Each row below is a small network's average activation on inputs in which a field has the value named, seen along a few directions.
Related values have similar rows: they may be neighbours, one step apart, or belong to one group.
In the rows, 500 means zero.
Strong random noise was added to every row along 5 fixed directions; ignore it. To show where, here is one row again and again, with new noise each time:
[562 492 588 264 659 448 794 595 494 430 363 456 320 641 547 283 449]
[440 373 508 412 485 438 431 476 439 431 485 507 563 492 525 449 535]
[497 635 169 466 621 421 422 515 565 641 412 532 509 301 397 502 375]
[472 514 407 610 556 456 482 451 500 490 591 545 532 406 383 651 478]
[414 361 542 556 680 538 490 307 382 363 582 394 632 594 413 663 491]
[540 574 455 551 651 456 687 516 533 478 546 526 398 494 381 591 454]
[438 289 548 477 464 391 458 500 441 342 571 552 554 569 484 587 711]


Field M:
m6: [522 560 748 555 179 470 562 705 454 432 601 641 355 459 609 356 495]
m2: [537 501 506 332 290 389 540 731 626 609 359 578 411 527 677 223 740]
m5: [612 584 376 700 494 444 443 535 532 499 578 572 548 438 384 648 563]
m13: [538 526 407 366 458 545 301 413 412 544 281 363 627 438 571 319 382]
m16: [413 440 505 445 656 589 493 434 524 497 504 422 520 675 476 585 574]
m11: [621 525 692 523 448 635 581 448 465 459 444 428 505 567 573 414 393]
m3: [500 537 421 470 681 524 580 416 576 509 551 462 462 551 380 654 451]
m15: [415 430 343 574 537 497 350 473 440 463 582 482 606 463 408 661 565]
m8: [424 529 125 475 327 380 223 603 582 667 424 694 532 173 480 567 575]
m7: [431 493 526 363 587 597 447 394 539 567 441 443 524 520 548 397 357]
m1: [495 397 563 505 438 461 583 600 463 398 542 604 423 520 539 531 594]
m9: [549 591 420 486 523 370 553 668 500 490 435 529 424 520 504 424 608]
m10: [471 374 539 559 523 506 610 575 554 487 559 447 409 664 495 648 690]
m4: [511 515 513 665 491 569 347 349 512 534 556 478 638 546 444 712 600]
m12: [581 500 623 491 383 526 511 453 543 464 491 471 539 589 575 458 566]
m14: [500 521 185 469 462 370 280 666 631 689 433 584 519 448 508 555 733]
M is arranged as a ring.
Q: Which values are neighbours of m10? Give them in the order they are listed.
A: m16, m14
Q: Which values are neighbours of m4? Give them in the order they are listed.
A: m2, m12
Q: Which values are neighbours of m1? Give them in the order they are listed.
A: m15, m8
Q: Which values are neighbours of m9? Give them in the order they are listed.
A: m6, m5
